Each row has a name. Each piece below is followed by the name of the row it came from, unless a question asks for something else. Each question is about the rows just above it. Places in a row count from 0.

[ 96 138 157  91 106 133 167 163 180 105 136 109 138] -> rolo
[119 147 109 136 138 174 171 142 110 158 105 157 131] -> molen
[ 78  85 176  84  91 155 115 140 115  74 124  86  87] -> ruvuk
[149 120 134 128 175 167 137  92 180 178  83 107 111] -> fek
[111 167 156 180 137  80  99 132  92 126 139 141 154] -> mir
[159 129  88 128  99 171 151 176  79  94 111 103 119] -> bava
[125 136 163 125 119 150 153 168  86 165 171 135 129] -> losad
[136  96 138 156 106 105 109 167 180  91 163 138 133] -> kag
Among the named rows, does one hold [ 86 165] next to each other, in this order?
yes
[131 157 105 158 110 142 171 174 138 136 109 147 119] is which row reordered?
molen
Is [ 92 180] printed in one of the named rows, side by side and in this order?
yes
The row with [ 96 138 157  91 106 133 167 163 180 105 136 109 138] is
rolo
Put [109 133 136  96 106 180 167 156  91 138 138 105 163] back in order: which row is it?
kag
Put [138  96 138 157  91 106 133 167 163 180 105 136 109] back in order: which row is it?
rolo
Does one of the named rows hold [180 105] side by side, in this order?
yes

[ 85 145 133 152] = vib
[175 149  75 144] = molen
[164 107 159  86] = rolo
[107 168  97 155] = kag
[129 102  89 102] = tivi
[129 102  88  98] = fek
[101 149 129  88] = vuviv
Which row holds these entries in another order? [102  88  98 129]
fek
Row and place of [101] in the named rows:
vuviv, 0
Row and place of [97] in the named rows:
kag, 2
Put [102 129  89 102] back in order: which row is it?
tivi
Where in the named rows is [89]?
tivi, 2
Among the named rows, does one hold [145 134] next to each other, in this order?
no
[133] is at row and place
vib, 2

[147 152 131 105]  kag
[147 152 131 147]  losad
[129 124 132 113]  rolo
[147 152 131 122]  bava
[129 132 113 123]  vuviv
[113 124 129 132] is which row reordered?
rolo
Is [147 153] printed in one of the named rows, side by side and in this order?
no

[ 80 163  93 180 105 179 177  76 130 161 132 143 127 131 106 156 120  87
 134 126 179 112 161 128  83 145 173 131 180 167 101 154 109  77 155 155
 151 114 146 104  86  78 155 174  79  89 122 155 133 110 182 138 173 118
 109 176 128] -> losad
[150 104  79 115  80 133 100 107 138 109 123 151 132 119  96 104  76  73
 161  92 116 180  74  88 172 123 184 179 140 102 104 115  74  94 146 118
 130 117 119 122 128 141 114  99 176 138 111 113 175 108 175  97 151 159
 162 120 143] -> bava
[151 130 172 172 124 111 155 122 148 100 170  89 119 115 112 127 121 102
  86 119 183  95 171 177  85 175 138 126 117  77 117 120 118  77 116 163
  90 181 101 139 158 182 139 107  97 180  73 169 135 111 179  95 135 139
 140 107 172] -> fek
[108] is at row and place
bava, 49
Where in the named rows is [145]?
losad, 25
Row and place of [148] in the named rows:
fek, 8
Where in the named rows is [87]?
losad, 17
[177 135 111 179 140 170  85  95 139 121  97 111 138 171  77 180 118 155
 148  95  90 172 112 126 151 107 107 117 172 120 158 116 182  77 139 124
 100 135  89 163 119  73 172 127 101 183 139 169 175 115  86 181 130 117
 119 102 122] is which row reordered?
fek
Does one of the named rows hold [158 182 139 108] side by side, in this order?
no
Row and place of [181] in the named rows:
fek, 37

[117 121 150 123 116 117 111 129 119 128 129 129 143 120 121 110 123 140
 132 126 122 115 132 140 127 131 120 118 148 114 124 125 141  66 134 121
 120 133 148 115  75 128 128 130 160 106 123 126 123 142 127 124 132 121
 119 151] : bava
[110 142 133 121 121 108 106 128 147 122 114 151 126 133 113 136 139 123
 124 132 128 141 119 153 114 118 132 136 126 133 143 123 117 135 133 129
 134 108 108 119 128 126 111 105 104 114 138 154 123 124 127 123 124 123
 133 126] : vuviv
[110 142 133 121 121 108 106 128 147 122 114 151 126 133 113 136 139 123
 124 132 128 141 119 153 114 118 132 136 126 133 143 123 117 135 133 129
 134 108 108 119 122 115 111 105 104 114 138 154 123 124 127 126 124 122
 133 126] : rolo
[134 120 121 129 118 133 140 156 124 124 151 158 129 129 126 124 123 131
 123 125 133 140 126 142 159 117 128 103 133 127 141 132 127 119 119 123
 128 142 133 116 130 134 139 128 124 121 109 139 121 117 121 124 166 140
 135 112] : vib
[143 122 138 123 120 126 135  79 147 122 101 165 130 119 132 162 112 118
 118 120 143 132 124 136 127 128 143 137 136 133 134 125 136 130 129 126
 130 129 122 113 146 132 143 145 114 111 105 113 129 125 131 135 141 130
 126 139] : molen
[ 66 123 123 124 129 125 115 111 114 126 148 127 130 126 148 120 122 117
 121 150 129 131 134 133 120 128 132 121 115 123 121 143 140 119 118 119
 110 116 132 159 142 132 151 123 123 123  75 122 129 121 106 127 134 141
 120  97] : mir
[125 116 132  66 131 151 148 159 129 133 117 115 123 124 134 121 110 123
 122 150  75 120 130 124 129 129 132 127 120 126 141 123 132 148 119 121
 118 114 123 126 121 121 115 140 142 106 120 143 111 119 128 122  97 134
 127 123] : losad
[125 116 132  66 131 151 148 159 129 133 117 115 123 124 134 121 110 123
 122 150  75 120 130 124 129 129 132 127 120 126 141 123 132 148 119 121
 118 114 123 126 121 121 115 140 142 106 120 143 111 119 128 128 140 127
 128 117] : fek
Put [140 127 128 117 125 116 132  66 131 151 148 159 129 133 117 115 123 124
 134 121 110 123 122 150  75 120 130 124 129 129 132 127 120 126 141 123
 132 148 119 121 118 114 123 126 121 121 115 140 142 106 120 143 111 119
 128 128] back in order: which row is it?
fek
Put [150  75 120 130 124 129 129 132 127 120 126 141 123 132 148 119 121 118
 114 123 126 121 121 115 140 142 106 120 143 111 119 128 122  97 134 127
 123 125 116 132  66 131 151 148 159 129 133 117 115 123 124 134 121 110
 123 122] back in order: which row is it?
losad
Does one of the named rows hold [106 123 127] side by side, in this order?
no

[163 162 139 131 155 167 131 159 158 120 106 132 143 184 128 123 114 129
 120 111 102 139 120 137 164 121 122 135 135 136 164 135 137 104 115 127
 154 162 137 150  97 141] = molen
[106 103 120 138 103 104 126 102 112 128 146 120 104  82 141 152 145 121
 143 148 143 120 149 124  97 143 140 124 122 113 110 128 128 160 153 137
 118  99 119 124 149 120] = kag
[139 158 130 129 136 149 148 156 148 139 154 123 157 143 148 141 134 119
 132 124 127 168 148 146 127 150 142 149 152 114 137 151 154 127 126 144
 152 123 117 152 129 132] = bava
[103 112 133 120 119 105 130 124 105 135 128 121 126 112 113 111 126 130
 122 142 155 122 108 125 120 121 122 122 130 134 106 113 127 131 125 120
  92 123 132  93 141 125] = fek
The row with [163 162 139 131 155 167 131 159 158 120 106 132 143 184 128 123 114 129
 120 111 102 139 120 137 164 121 122 135 135 136 164 135 137 104 115 127
 154 162 137 150  97 141] is
molen
which: [103 112 133 120 119 105 130 124 105 135 128 121 126 112 113 111 126 130
 122 142 155 122 108 125 120 121 122 122 130 134 106 113 127 131 125 120
  92 123 132  93 141 125]
fek

[106 133 163 147 149 143 160 153] -> gis
[147 149 132 160 153 106 163 133] -> vib
[153 161  77  74 143  77  79 102] -> vuviv
[111  98 168 186  85 177 167 106] -> ruvuk
[157 163 111 108 115 107 103 116] -> molen
[122 133 130 114 182 128 126 164] -> mir
[143 117 185 169 102 182 183  93] -> fek
Row and place of [117] in the named rows:
fek, 1
Among the named rows, does one hold [122 133 130 114 182] next to each other, in this order?
yes
Which row holds these entries in another order? [153 106 133 163 147 149 143 160]
gis
Does one of the named rows hold [ 85 177] side by side, in this order?
yes
Row and place of [114] in the named rows:
mir, 3
Row and place of [107] in the named rows:
molen, 5

[135 147 103 111 149 119 145 150 142 157 130 111 147 156 148 109 154 152
 150 172  96 140 115] = fek
[147 164 143  86 155 175 161 162 154 167 131 136 103 111 100  71 166 167
 166 116 170 156 144] = gis
[166 170 144 103 154 166 147  71 156 167 136 175 167 131 162 154 164 100
 116  86 161 111 143] = molen
Put [116 170 156 144 147 164 143  86 155 175 161 162 154 167 131 136 103 111
 100  71 166 167 166] back in order: which row is it?
gis
Which row holds these entries in another order? [175 131 154  71 170 167 143  86 161 164 136 100 111 147 144 162 167 166
 103 154 166 116 156]
molen
Is [150 142 157 130] printed in one of the named rows, side by side and in this order?
yes
Is [116 166 167] printed in one of the named rows, side by side and in this order?
no
Is [154 103] printed in one of the named rows, side by side and in this order?
no

[132  75 125 137] -> gis
[120 123 115 114] -> tivi
[ 75 124 137 132] -> kag
[115] is at row and place
tivi, 2
Among the named rows, does one hold [137 124] next to each other, in this order?
no
Which row holds these entries in another order? [ 75 124 132 137]
kag
Is [ 75 124 137 132] printed in one of the named rows, side by side and in this order?
yes
Which row holds these entries in another order? [ 75 125 132 137]
gis

[128 135 105 154 183 129]  molen
[105 155 130 128 129 128]  kag
[105 127 135 183 154 129]  tivi
[183 127 135 105 128 154]  losad
Which row holds these entries in another order? [128 129 128 130 155 105]
kag
Put [183 129 105 154 135 128] back in order: which row is it?
molen
Which row holds [128 135 105 154 183 129]?
molen
Which row holds these entries in another order? [129 127 135 154 105 183]
tivi
Put [183 105 127 129 135 154] back in order: which row is it?
tivi
[183 154 129 105 135 127] is which row reordered?
tivi

[120 118 131 139 122 137 109 138 166 140 107 116 105 115  92 168 160 156
 140 138 110 139  96  97 123 118 107 128 124 109 101 162 115 127 145 115
 116 160 161 120 169 134 123 127 100 168 101  99 119 143 126 100 130 146
 145 114  98] : rolo
[128 126 132 141 127 120 151 133 106 121 119 151 148 114 115 146 102  88
 153 129 116 114  81  79 141 123 136 112  99 116 101  92 115 162 131 130
 105 120 142 105 139 129 156  95 111 142 105 120 182 144 103 135 130 105
 149 140 160] : losad
[135 131 127 152 125 118 155 130 107 128 127 142 142 116 116 153 105  90
 149 132 117 114  88  85 147 126 140 114  96 120 101  89 110 166 136 132
 102 123 145 102 137 134 161 100 105 149 109 115 177 134 101 124 128 113
 156 144 155] : bava
[116 149 155 113 132 120 101 142 142 110 114 116 145 140 136 102 149 135
  96 130 118 128 156  90  88 147 155 128 116 166 161 124 137  89 152 114
 153 127 115 177 123  85 132 105 126 134 131 100 127 102 134 105 109 144
 107 125 101] : kag
[148 144 105 171 103 102 162 113 104 140 144 109 111 116 118 157 112 104
 133 140 122 135 133 115 157 129 122 140 104 136 119 104 110 155 131 134
 103 114 141 107 112 116 171 139  88 166 118 131 140 101 104  88 100 135
 169 132 137] : ruvuk
[145 139 114 169 116 110 161 120 107 138 140 123 127 119 118 160 109  98
 140 139 120 122 109 100 156 128 137 124  97 130 107  92 105 166 138 134
  99 123 146 100 126 131 168 118  96 162 115 115 160 116 101 101 116 127
 168 143 145] : molen
[122 122 135 129 127 120 145 136 105 115 112 157 152 111 113 139  98  86
 158 126 116 114  77  75 133 120 129 112 104 113 103  97 122 157 123 128
 111 115 137 108 140 123 153  93 114 134 102 130 184 150 105 143 131  99
 142 136 164] : gis
[ 85 147  88 132 114 128  96 161 130 131 100 113 140 142 127 149 105  90
 152 155 102 149 145 142 125 124 115 177 109 128 105  89 110 135 102 134
 166 120 156 107 136 144 137 134 123 127 153 114 126 155 117 101 132 118
 116 101 116] is which row reordered?
bava
Put [116 127 168 143 145 145 139 114 169 116 110 161 120 107 138 140 123 127
 119 118 160 109  98 140 139 120 122 109 100 156 128 137 124  97 130 107
  92 105 166 138 134  99 123 146 100 126 131 168 118  96 162 115 115 160
 116 101 101] back in order: which row is it?
molen

[112 145 188 161 156 123 187] -> bava
[188 161 112 145 122 187 156] -> fek
[116 103 133 147  89 158 102] -> kag
Which row holds these entries in another order? [188 122 187 145 156 161 112]
fek
Put [147 116 133  89 102 103 158] back in order: which row is it?
kag
[187 123 156 161 188 145 112] is which row reordered?
bava
Row and place of [103] in the named rows:
kag, 1
Does one of the named rows hold [112 145 122 187] side by side, in this order?
yes

[165  94 138 126  95  92  70 146 157 123 119 130 165 124 165 141 124] = tivi
[122 166 157 122 168 128 143  72  95 128  99  91 125 168 139 152 122] = bava
[125  95 111 134  75 124 125 166 157 163 155 156 141  90 132  87 149] = mir
[124 165 157 120 165 130 138  70  94 126  95  92 123 165 141 146 124] = losad
[149  87 132  90 141 156 155 163 157 166 125 124  75 134 111  95 125] is which row reordered?
mir
[124 165  94 138 126  95  92  70 146 157 123 119 130 165 124 165 141] is which row reordered?
tivi
Which row holds [125  95 111 134  75 124 125 166 157 163 155 156 141  90 132  87 149]?
mir
Put [ 70  92  94  95 120 123 124 124 126 130 138 141 146 157 165 165 165] back in order: which row is it?
losad
Does one of the named rows hold [139 153] side by side, in this order?
no
Put [ 75  87  90  95 111 124 125 125 132 134 141 149 155 156 157 163 166] back in order: which row is it?
mir

[137 148 124 141 171 119 162 102 128 113 110 152 120 112 131 125  98  91
 130 116 126 141 105 132 125 115 121 117 113 120 166 128 123 122 101 121
 126 107 110  84 135 101 120 127 106 130 135 115 113 118 111 139 126 125
 117 156  90 137 141 156  94 137 100 117]  tivi
[132 154 122 146 186 119 168 101 129 116 117 160 129 112 131 130 103  98
 136 121 126 157  98 141 125 112 129 132 118 120 182 141 122 132 100 127
 131 100 112  73 142 106 133 140 102 139 134 129 123 118 116 146 124 128
 109 161  75 147 151 167  88 143 103 115]  rolo
[132 154 122 146 186 116 168 101 129 116 117 160 129 111 131 130 103  98
 136 121 126 157  98 141 125 112 129 132 118 121 182 141 122 132 100 127
 131 100 112  73 142 106 133 140 102 139 134 129 123 118 116 146 124 128
 109 161  75 147 151 167  88 143 103 115]  fek
Does one of the named rows hold [127 106 130] side by side, in this order?
yes
Is [154 122 146] printed in one of the named rows, side by side and in this order?
yes
Is [147 151 167  88 142] printed in one of the named rows, side by side and in this order?
no

[127 111 129 140 143 125 136 139 103 148 106 126 133 131 113 133 124  98
 127 132 143 116 126 148 136]  kag
[180 116 106 109 158 172 121 123 136 132 150 148 113 142 165 122  85 160
 136 123 122 102 133 126 101]  tivi
[127 126 129 140 143 125 136 139 103 148 106 126 133 131 113 133 124  98
 127 132 143 116 126 148 136]  vib
[117 133 145 128 139 102 139 124 127 115 124 146 122 152 108 138 121 104
 126 130 148 122 111 140 129]  vuviv
[121 133 145 121 122 109 137 109 144 107 135 144 117 143 127 124 154 120
 133 131 135 122 113 137 119]  losad
[124 115 105 147 153 123 108 114 130 160 103 117 131 125 131 123 128 126
 109 130 130 117 151 121 124]  rolo
[135 127 131 123 114 148 137 153 110 128 135 121 135 115 127 132 118 129
 139 125 122 137 124 132 138]  bava
[162 135 124 103 133 156 129 123 145 106 163 150 114 143 147 125  99 159
 141 122 120 119 121 122 107]  mir
[114 151 130 126 127 110 119 123 142 112 136 131 128 136 119 138 106 141
 117 123 129 145 130 105 131]  ruvuk
[140 130 119 120 114 151 120 129 136 126 143 120 129 111 147 120 131 155
 133 125 109 134 136 116 124]  fek
[130 124 137 126 128 128 139 136 116 125 128 134 128 133 120 132 126 114
 134 129 135 124 118 141 130]  molen
Among the named rows, does one hold [139 136 116 125] next to each other, in this order?
yes
Which row holds these entries in another order? [132 116 123 109 180 172  85 122 121 165 101 148 150 136 126 123 102 122
 160 158 133 113 136 106 142]
tivi

[ 87  95 140 143  86 144 135 115 141 143 149 134] : bava
[121 118  98 104 124 143 114  89 102 112 103 113] : fek
[109 109 145 160 107 101 157 134 153 151 155 166] : ruvuk
[ 98 108 157 160 110 122 141 139 145 164 148 161] : mir
[ 97 100 132 116 106 137 126  90 120 122 117 128] : vuviv
[155 131 110  92 150 173  90  78  88  82  97  90] : vib
Among the named rows, does one hold [114  89 102] next to each other, in this order?
yes
Is [156 134 153 151] printed in one of the named rows, side by side and in this order?
no

[128 119 170 109 160 142 140  82] -> tivi
[ 82 140 170 160 142 109 127 119] -> mir
[150 116  84  87 118 151 127 129] -> fek
[150 116  84  87 118 151 151 129] -> losad
Among the named rows, does one hold [ 82 140 142 160] next to each other, in this order?
no
Put [109 140 142 170 160  82 127 119] back in order: which row is it?
mir
Does one of the named rows hold [ 87 118 151] side by side, in this order?
yes
Put [142 109  82 119 160 140 170 127] back in order: which row is it?
mir

